Each row below is a small network's average activation on inputs in which a field has the value named, seen along a few directions.
Related values have similar rows: they may be neighbours, one step apart, or belong to one group.
(in the rows, 500 means zero)
Random noise pushes rows far along 8 fixed directions. That doesn't count. These rows show it; they differ only by the noise:
[466 403 531 479 414 552 509 478 458 395 602 364 418 522 534 437 828 398
 304 453]
[554 559 365 653 646 548 680 553 344 721 453 767 546 460 501 418 474 449
 478 606]
[393 478 420 445 470 415 375 520 397 663 489 466 545 493 555 422 420 412
 361 332]
[579 561 444 575 367 416 522 465 555 489 533 390 485 566 500 408 414 579
 782 426]
[540 527 485 602 468 617 464 612 370 509 568 466 464 562 463 526 591 499
 342 510]
[428 406 622 429 325 656 332 460 561 368 515 479 608 378 415 765 470 637
 570 462]
[627 492 640 574 592 335 625 464 549 468 624 411 529 524 508 559 523 545
 651 492]
[488 394 565 489 482 449 579 433 411 496 600 474 527 407 549 509 677 424
 430 455]
[434 607 258 521 521 438 445 547 580 637 398 461 403 689 551 179 464 431
 487 405]
[381 512 457 503 634 588 404 564 510 601 431 659 560 456 480 571 460 542
 384 524]


Field Deteg:
j11: [601 622 445 508 701 303 541 554 596 586 475 407 442 679 498 412 311 350
 557 449]
j5: [738 386 760 527 534 564 713 492 443 436 612 468 574 529 434 695 626 404
 418 627]
j7: [572 559 488 587 636 363 638 544 420 567 472 613 445 518 566 369 444 492
 492 591]
j9: [634 661 448 678 352 558 416 607 429 457 601 332 432 617 433 603 301 631
 704 463]
j2: [385 463 495 228 441 531 297 521 608 415 350 359 380 617 488 367 488 328
 101 401]
j10: [622 498 558 529 690 755 662 538 584 534 348 784 598 555 357 582 484 510
 488 799]
j3: [488 485 647 424 444 649 387 587 453 446 421 576 542 473 379 730 329 535
 241 557]
j1: [582 438 479 485 426 449 692 393 378 422 614 423 461 416 555 475 696 348
 531 479]
j4: [490 539 487 479 612 473 490 529 616 488 463 418 388 664 533 361 634 479
 320 566]
j6: [718 547 703 569 589 206 516 532 518 418 621 304 494 637 509 523 361 594
 684 485]
j8: [473 497 623 413 650 538 426 535 758 390 455 465 535 577 436 685 466 576
 549 567]
Deteg is arranged as a line.
Question: Going along Deteg from j11 by way of its neighbour j1, in what order are j7, j9, j3, j8 met?
Answer: j9, j8, j7, j3
Question: Which values are neighbours of j10? Give them in the order they are listed.
Answer: j5, j4

Field Tiva:
y8: [687 790 535 953 673 450 529 723 458 429 815 289 328 726 512 505 644 944
 839 648]
y5: [605 431 828 480 408 313 534 339 725 110 650 299 455 411 497 698 578 730
 754 519]
y10: [795 608 354 610 246 389 661 485 281 577 560 337 436 675 436 277 387 357
 703 402]
y6: [463 411 630 432 472 281 597 317 440 393 604 513 513 212 618 621 452 473
 649 442]
y11: [602 533 630 511 659 374 425 541 495 629 454 565 702 427 424 723  93 649
 647 516]
y3: [649 372 598 528 516 494 831 319 763 339 562 450 527 567 465 467 753 357
 851 583]
y2: [320 671 187 574 211 734 198 618 564 354 431 414 330 557 535 463 423 698
 690 454]
y1: [637 513 553 601 410 398 464 654  53 753 622 549 667 388 488 616 232 578
 429 416]
y4: [409 394 623 297 373 603 371 438 621 400 283 629 623 503 426 592 373 497
 317 518]
y12: [420 392 490 307 961 627 624 491 578 967 198 969 844 443 426 633 267 238
 189 683]
y9: [453 696 222 633 840 283 668 484 662 831 423 683 524 548 615 254 330 581
 884 472]
y7: [648 570 798 548 427 684 308 655 642 149 576 293 380 596 274 854 408 712
 435 557]
Tiva is arranged as a 3 by 4 grid.
Question: Which values are neighbours of y4? Give them in the order they are listed.
Answer: y5, y1
Question: Which values are neighbours of y6? Give them in the order they are listed.
Answer: y2, y7
Question: Which values are neighbours of y12? Give them in the order they are listed.
Answer: y8, y11, y9
Each value of Tiva is a pair of two hidden parts, and every pair occurs once (4 first parts, 3 second parts).
Question: y4 and y1 share the first part; y4 and y6 share the second. Which value has the first part of y6 and the second part of y1?
Answer: y2
Question: y12 and y11 share the first part; y12 and y9 share the second. Which value has the first part of y9 and the second part of y11?
Answer: y10

Field Dosor:
v12: [302 711 221 670 840 878 413 764 441 393 481 625 211 610 549 415 940 483
  91 731]
v16: [364 189 834 228 476 509 491 336 482 443 471 643 683 212 457 730 534 480
 244 481]
v13: [494 425 335 420 399 687 583 458 617 626 240 739 633 545 483 311 456 410
 680 576]
v4: [400 501 574 371 539 463 329 522 710 516 288 633 577 455 411 616 133 628
 495 469]
v11: [560 792 203 929 447 557 403 621 449 454 627 502 372 546 568 350 588 976
 938 650]
v7: [442 577 642 627 943 347 366 630 578 443 731 382 422 544 573 641 774 811
 506 559]
v15: [809 307 689 391  96 717 814 266 443 588 307 746 775 344 297 609 124 456
 812 635]
v9: [464 401 361 371 439 601 690 292 643 623 396 538 515 497 525 325 622 254
 508 492]
v1: [421 446 551 392 449 394 647 266 735 356 517 375 474 368 554 531 668 421
 815 479]
v10: [601 427 435 444 273 594 608 463 356 496 422 686 573 365 436 582 286 321
 551 504]
v14: [670 673 366 670 665 379 741 488 529 620 594 417 437 639 534 334 492 425
 629 550]
v8: [357 540 393 403 321 316 264 498 258 673 454 480 604 290 562 688  35 503
 649 235]
v2: [414 352 600 383 259 682 336 456 702 387 421 464 669 633 410 600 403 561
 670 433]
v6: [364 592 450 692 930 404 589 531 433 767 576 762 527 282 595 566 588 646
 531 657]
v5: [268 387 484 360 376 319 471 428 192 467 540 616 551 228 643 428 625 336
 217 354]
v3: [638 369 733 362 425 254 413 472 354 461 587 337 553 426 474 571 337 397
 255 267]
Dosor is arranged as a line.
Question: Which values are neighbours of v12? Give them in the order they are listed.
Answer: v1, v8
Question: Which values are neighbours of v4? Give them in the order they are listed.
Answer: v16, v3
Question: Which values are neighbours of v13? Give them in the order they are listed.
Answer: v11, v2
Question: Which values are neighbours of v6? Give them in the order they are listed.
Answer: v7, v9
